These are the activations of a small neural network, seen along a few directions. Each row is one input.
Each table varies a few parts of the input and shows all the possible inputs, shuffled.
Descriptions start from the smaller parts, as in this example, which fits no table here: ring(5) and (point or line(11) or (values(2) and line(6))).
Shared parts are said once, and a part with two or three values counts as separate values.
In the rows, 128 means zero.

Other details of the inputs vary at random and push rows far along two fixed directions, the same in every table; ignore that.

Rows:
R1: [122 126 137 141 145 133 119 133 135 129 123 132 138]
R2: [128 134 127 127 147 113 131 138 136 137 133 124 137]
R3: [118 128 117 126  98 141 127 121  99 123 127 128 118]
R4: [126 131 126 128 151 126 125 134 136 129 134 122 127]
R5: [132 125 105 116 102 120 133 134 100 118 132 133 127]
R6: [127 129 124 129 150 125 123 135 136 127 133 123 129]
R7: [126 129 108 112 104 120 140 133 101 123 132 133 118]
R8: [123 134 129 124 147 114 133 133 136 143 131 127 134]
R9: [133 119 141 134 141 134 122 134 138 134 119 128 137]
R10: [116 135 139 135 144 134 127 128 135 134 127 121 132]
R11: [139 109 120 129  93 138 136 129 110 119 126 137 121]
R12: [131 126 123 114  96 137 136 129 109 112 125 127 118]
R13: [129 121 119 119  95 140 130 120 105 125 119 125 118]
R14: [122 126 109 111 103 121 138 127 100 129 131 135 120]
R15: [128 119 104 119 108 135 124 131 102 114 128 137 120]
R16: [120 134 140 135 147 131 128 133 139 125 132 120 133]
R17: [130 133 126 128 146 113 129 139 136 134 133 124 140]
R18: [120 132 139 135 146 129 126 134 139 122 131 122 135]
R19: [120 131 127 126 149 129 124 128 135 139 131 125 127]
R20: [121 129 138 137 145 130 123 134 138 123 128 124 137]
R21: [129 128 138 134 136 131 137 127 154 136 125 124 135]
R22: [115 134 137 137 143 135 123 127 135 137 127 121 134]
R23: [129 119 135 139 135 132 133 122 149 143 123 120 136]
R24: [118 131 120 122 102 140 136 126 101 115 129 129 114]
R25: [120 130 126 127 147 130 120 126 134 141 132 126 129]
R26: [132 128 140 134 134 131 135 134 156 132 130 124 137]
R27: [130 129 139 133 135 131 137 131 155 133 127 124 135]
R28: [132 128 125 130 147 116 124 135 133 136 131 131 146]
R29: [130 128 143 127 140 131 128 135 144 128 125 120 137]
R30: [123 122 108 112 101 122 132 121  98 132 132 135 125]
R31: [131 124 142 129 139 131 125 135 143 129 123 122 138]
R32: [121 123 107 115 105 136 124 121 100 127 131 133 116]
R33: [122 124 109 111 102 122 134 123  99 131 132 135 123]
R34: [126 130 141 127 140 135 130 127 142 138 120 118 134]
R35: [128 125 137 135 136 132 137 125 152 138 123 123 135]
R36: [122 133 127 126 151 128 126 130 135 136 133 125 125]
R37: [134 120 105 119 105 125 132 130  96 123 129 141 132]
R38: [134 121 141 136 133 130 130 136 152 131 130 125 139]
R39: [124 127 107 114 110 133 133 130 102 116 133 131 109]
R40: [129 124 123 133 150 130 116 132 133 132 126 134 136]
R41: [126 128 139 129 139 135 126 126 141 140 119 117 135]
R42: [129 128 122 114  96 139 137 124 108 118 121 127 116]
R43: [127 127 123 130 150 126 120 134 136 127 130 126 133]
R44: [130 127 123 113  97 138 138 126 109 114 123 127 116]
R45: [132 126 140 135 133 130 133 136 155 130 130 124 138]
R46: [119 130 120 121 103 139 137 128 102 111 130 128 114]
R47: [212 191 173 179 121  35  63  34 136  88 131 186  54]
R48: [128 123 136 137 135 132 134 123 151 141 123 121 136]
R49: [121 127 137 138 145 131 120 134 136 126 125 128 138]
R50: [136 117 140 139 135 130 130 135 149 133 128 128 138]
Description of these inputs: line(5) and line(10).
Question: The inputs of R28 and R49 match in every part but the line(5) part. If R5 is changed in the same way as R28 into R49, which row does it become?
Answer: R20
Question: The inputs of R6 and R18 match in every part but the line(5) part. If R39 is changed in the same way as R6 into R18, which row does it become?
Answer: R46
Question: Change only the line(5) part in R30. List by row number the other rows that result.
Answer: R3, R13, R23, R32
Question: A walk changes only the line(5) part. It starts at R37 and steps to R40. List the rest of the walk in order.
Answer: R1, R9, R11

Rows:
R51: [ 89 113 129 118 196 139 147 190 165 158 139 100 188]
R52: [140 148 145 153 196  81  99 120 169 152 139 136 155]
R53: [152 175 124 134 131  78  94  71 102 119 134 155  77]
R54: [137 178 131 126 131  82 113  93 107 109 140 151  77]
R55: [116 135  87  96  80 132 130 123  53  94 135 134  95]
R56: [143 127  95 118  91  90 138 111  93 128 136 153 115]
R57: [178 156 160 149  96  88 110  91 139  88 128 159  86]
R58: [121  87  82 104   7 184 153 137  42  88 114 146  99]
R59: [101  72 132 105 143 181 178 186 170 175 115  86 193]
R60: [154 166 162 158 104  99 106  80 129  86 128 150  73]
R61: [116  85 142 117 145 161 160 168 177 174 116  99 178]
R62: [114 112 124 128 185 115 140 155 167 183 135 123 179]
R63: [125 166 168 153 231  89  97 122 180 142 140 124 132]
R64: [142 158 158 154 215  74 122 128 195 166 142 127 157]
R65: [118 131 138 132 100 151 137 123 122 107 120 121 116]
R66: [119 123 105 109  34 159 146 110  70  96 124 122  92]
R67: [111  85 109  97  79 187 167 173 116 121 116 106 160]
R68: [179 161 137 163 142  62  66  73 114 113 140 175  85]
R69: [145 151 144 162 247  88  99 120 211 148 155 131 130]
R70: [138 141 180 167 183 128 115 129 185 123 127 127 141]
R71: [124 137 120 127 148 114 103 113 111 135 134 142 117]
R72: [ 97 102 133 127 123 181 140 149 138 143 117 109 148]
R73: [ 68  97 139 112 153 199 167 187 157 154 124  76 175]
R74: [144 108  81 112  44 154 143 124  93  81 132 140  78]
R75: [155 159 155 158 109  98 102  63 133 116 125 142  80]
R76: [145 177 126 130 130  85 103  84 107 118 134 148  83]
R77: [100 128 138 131 216 127 114 145 161 165 125 109 159]
R78: [106 117 123 123 167 136 128 167 123 128 140 116 150]
R79: [107 114 128 134 197 133 116 160 150 157 129 115 166]
R80: [ 96 114 125 119 189 130 162 182 169 169 139 103 183]
R81: [123 149  91  96  76 123 131 110  55 102 140 140  83]
R82: [ 95  98 141 126 150 195 153 183 159 139 115  93 178]
R83: [161 177 141 147 145  67  81  72 113 105 138 156  83]
R84: [193 164 165 163 111  72  95  62 150  99 124 166  90]
R85: [137 144 133 139 161 102 102 127 122 116 137 135 122]
R86: [ 98 122 123 112  82 168 152 136 107 115 125 107 120]
R87: [107  81 117 105 105 184 162 167 130 138 115 108 166]
R88: [177 177 143 154 137  48  86  78 128 105 146 166  93]
R89: [146 134 102 126  98 111 106 119  71  95 135 148 102]
R90: [130 153 128 129 162 107 102 100 129 152 138 142 114]
R91: [103 113 121 118 187 131 155 173 166 177 133 102 189]
R92: [130 147 112 122 127 108 106 104  91 118 131 141 102]
R93: [115 126 138 140 209 126 107 153 159 159 126 114 166]
R94: [115 112  97 111  31 171 145 120  64  92 114 129  99]
R95: [125 123 129 130 181 107 117 139 155 156 130 127 162]
R96: [103 105 148 133 160 180 145 170 165 143 109  95 173]
R97: [108  98  86  98   9 183 155 121  47 109 124 127  96]
R98: [144 167 122 131 133  86 100  78 104 127 136 155  84]
R99: [138 139 119 129 138  99 116 127 122 125 139 138 135]
R100: [109  92 119 120 102 187 151 159 116 122 110 113 150]
R101: [103 110 116 119 186 129 154 171 165 181 131 104 188]
R102: [ 81  59  99  98  90 223 176 193 101 133 106  96 173]
R103: [158 136 182 164 181 104 104 111 208 150 123 136 147]
R104: [159 162 159 160 110 102 101  74 134  97 123 145  85]
R105: [143  95  88  90   8 155 166 128  67 105 118 131 109]
R106: [168 157 131 148 129  61  88  84 126 123 139 174 104]
R107: [107  95  98 106  42 181 151 127  66 101 116 123 110]
R108: [195 172 170 164 109  72  96  70 152  92 127 165  83]
R109: [107 104  84  95  10 182 159 126  47 101 115 120  95]
R110: [129  95 130 111 105 153 162 159 149 146 113 102 156]
R111: [106  81 113  91  81 175 185 180 118 127 121 103 151]
R112: [143 127 170 142 168 118 138 141 200 153 120 109 156]
Question: The inputs of R70 and R78 match in every part but one. If R67 is changed in the same way as R70 into R78, which row does it become?
Answer: R99
Question: The inputs of R107 and R77 match in every part but one. If R74 is changed in the same way as R107 into R77, which row does it become?
Answer: R69
Question: Describe the family of inputs behind these rows.
Answer: values(2) and (point or (line(5) and line(6)))
Question: Change only the values(2) part in R85. List by row number the other rows that result.
Answer: R82
Question: Change only the line(6) part in R59. List by row number the other rows that result.
Answer: R61, R105, R110, R111, R112
Question: Change only the line(5) part in R53. List by row number the other rows that result.
Answer: R52, R92, R93, R101

Rows:
R113: [145 136 157 152 156 100 126 118 177 150 135 140 147]
R114: [115  92  99  96  47 176 172 158 101 105 122 114 124]
R115: [129 118  96 113 115 120 154 149 121 137 135 130 139]
R116: [109 126  91  98 101 133 143 153  82 111 142 122 124]
R117: [143 131 122 137 162 100 133 132 158 155 138 134 147]
R118: [126  91 114 116  86 169 147 144 129 128 119 115 143]
R119: [129 113 155 147 163 143 134 140 199 147 123 109 162]
R120: [133 138 142 136 200  95 137 144 188 162 136 119 158]
R121: [135  97  80  97  87 135 147 148  87 139 124 137 140]
R122: [180 162 158 171 114  86  88  70 127  88 127 163  91]
R123: [183 159 125 145 105  54  75  76  87  96 134 178  82]
R124: [114 112  91 116 118 131 133 155  97 122 142 128 139]
R125: [121 128 164 133 171 147 138 144 194 150 122  95 149]
R126: [ 82 135 127 134 203 135 108 136 150 167 133 111 156]
R127: [125 144 146 132 119 139 128 128 122 107 123 120 117]
R128: [123 124 154 141 167 119 143 145 186 158 131 119 165]
R129: [166 174 169 148 131  66 111  75 151 123 134 147  92]
R130: [148 143 135 123  80  98 141 106 113 112 133 144  99]
R131: [114 147 156 138 157 151 123 130 144 131 118 107 135]
R132: [130 136 129 127 134 130 126 136 120 104 135 133 110]
R133: [116 153 164 169 176 133 101 101 156 143 118 123 126]
R134: [116 131 131 140 192 112 121 156 159 145 144 117 159]
R135: [130 128 127 139  87 141 123  87 110 128 122 130  90]
R136: [154 148 111 116 104  84 137 108 108 117 136 145  99]
R137: [ 98 103 114 112 139 166 150 178 125 118 133 113 145]
R138: [108 140 132 129 160 147 107 122 129 129 127 126 115]
R139: [188 149 124 140 113  61  96  83 115 126 125 171  99]
R140: [121  91  94 106  92 163 131 153  78 106 124 133 128]
R141: [124 141 128 134 171 101 119 144 144 130 142 123 141]
R142: [ 99 149 127 124 179 124 107 125 133 147 134 117 138]
R143: [139 121 167 148 186 115 122 135 192 173 123 126 174]
R144: [ 67  98 102 113 146 192 136 163 109 146 123 108 143]
R145: [119 115 131 133 194 119 113 159 151 155 133 120 171]
R146: [114 106 105 118 115 154 142 159 108 105 135 126 130]
R147: [131 139 160 137 149 137 126 115 168 143 121 105 123]
R148: [125 156 155 141 190 125 101 116 155 129 130 128 117]
R149: [118 125 108  94  48 140 154 115  69 117 126 128 103]
R150: [160 157 149 161 106 100 109  92 125  85 128 154  97]
R151: [100 119 125 109 110 150 149 127 115 150 123 112 131]
R152: [ 92 101  85  74 104 158 175 171  96 142 128 100 150]
R153: [130 119 157 147 165 139 137 142 200 144 124 109 157]
R154: [144 117 169 154 182 134 116 130 206 155 115 114 164]
R155: [172 169 150 158  85  86 105  79 110  70 129 162  69]
R156: [ 98  76 105 102  81 193 153 175  85 115 101 110 160]
R157: [120 143 133 116 170 112 135 121 148 158 130 116 138]
R158: [166 175 119 150 104  58  91  36  95 121 136 173  56]
R159: [148 117  91 113  94 113 138 127  97 132 131 147 126]
R160: [ 78 107  85  78 111 167 155 180  84 126 134 101 149]
R161: [133 118 104 104  42 127 160 129  84 106 130 141 106]
R162: [106 151 131 120 177 119 112 131 133 140 135 116 139]
R163: [119  71  93  94  44 188 156 158  90 118 105 118 143]
R164: [172 167 146 150  77  96  98  47 111 102 126 153  52]
R165: [187 166 150 149  73  82 112  67 128  83 130 157  58]
R166: [138 104  96 106  39 136 150 126  78 115 129 150 117]
R167: [180 143 147 146  93  77 101  81 122 123 123 170 105]
R168: [133 127 173 162 195 133 108 137 184 142 112 115 168]
R169: [101  94 108 118 134 170 144 171 120 122 133 117 152]
R170: [120 103 146 136 194 142 112 159 161 145 120 120 165]
R171: [108 135 149 129 197 146 122 155 166 138 132 108 144]
R172: [161 156 161 171 134  97 101  90 146  98 128 151 110]
R173: [ 74 100 103  99  92 206 157 164  83 127 113  95 142]
R174: [124 126 114 113  53 154 147 135  73  82 123 129 101]
R175: [117 105  82 104  95 138 133 154  73 118 139 131 136]
R176: [121 139 114 112 134 115 130 106 115 147 129 128 116]
R177: [121 112 142 142 194 142 117 155 165 140 131 119 160]
R178: [112 128 131 131 113 129 131  98 117 155 126 129 117]
Question: Describe the family of inputs behind these rows.
Answer: ring(6) and line(11)
Question: The inputs of R143 and R166 match in every part but the line(11) part. If R154 is changed in the same way as R143 into R166, which row does it become?
Answer: R118
Question: Change only the line(11) part in R137. List by row number the other rows that result.
Answer: R132, R138, R140, R144, R146, R148, R169, R170, R171, R177
Question: A walk changes only the ring(6) part. It starts at R176 and steps to R151. List the rest of the walk in order.
Answer: R164, R173, R138, R142
Question: Change only the line(11) part in R120. List by row number the other rows that result.
Answer: R115, R117, R121, R136, R139, R152, R157, R158, R159, R176
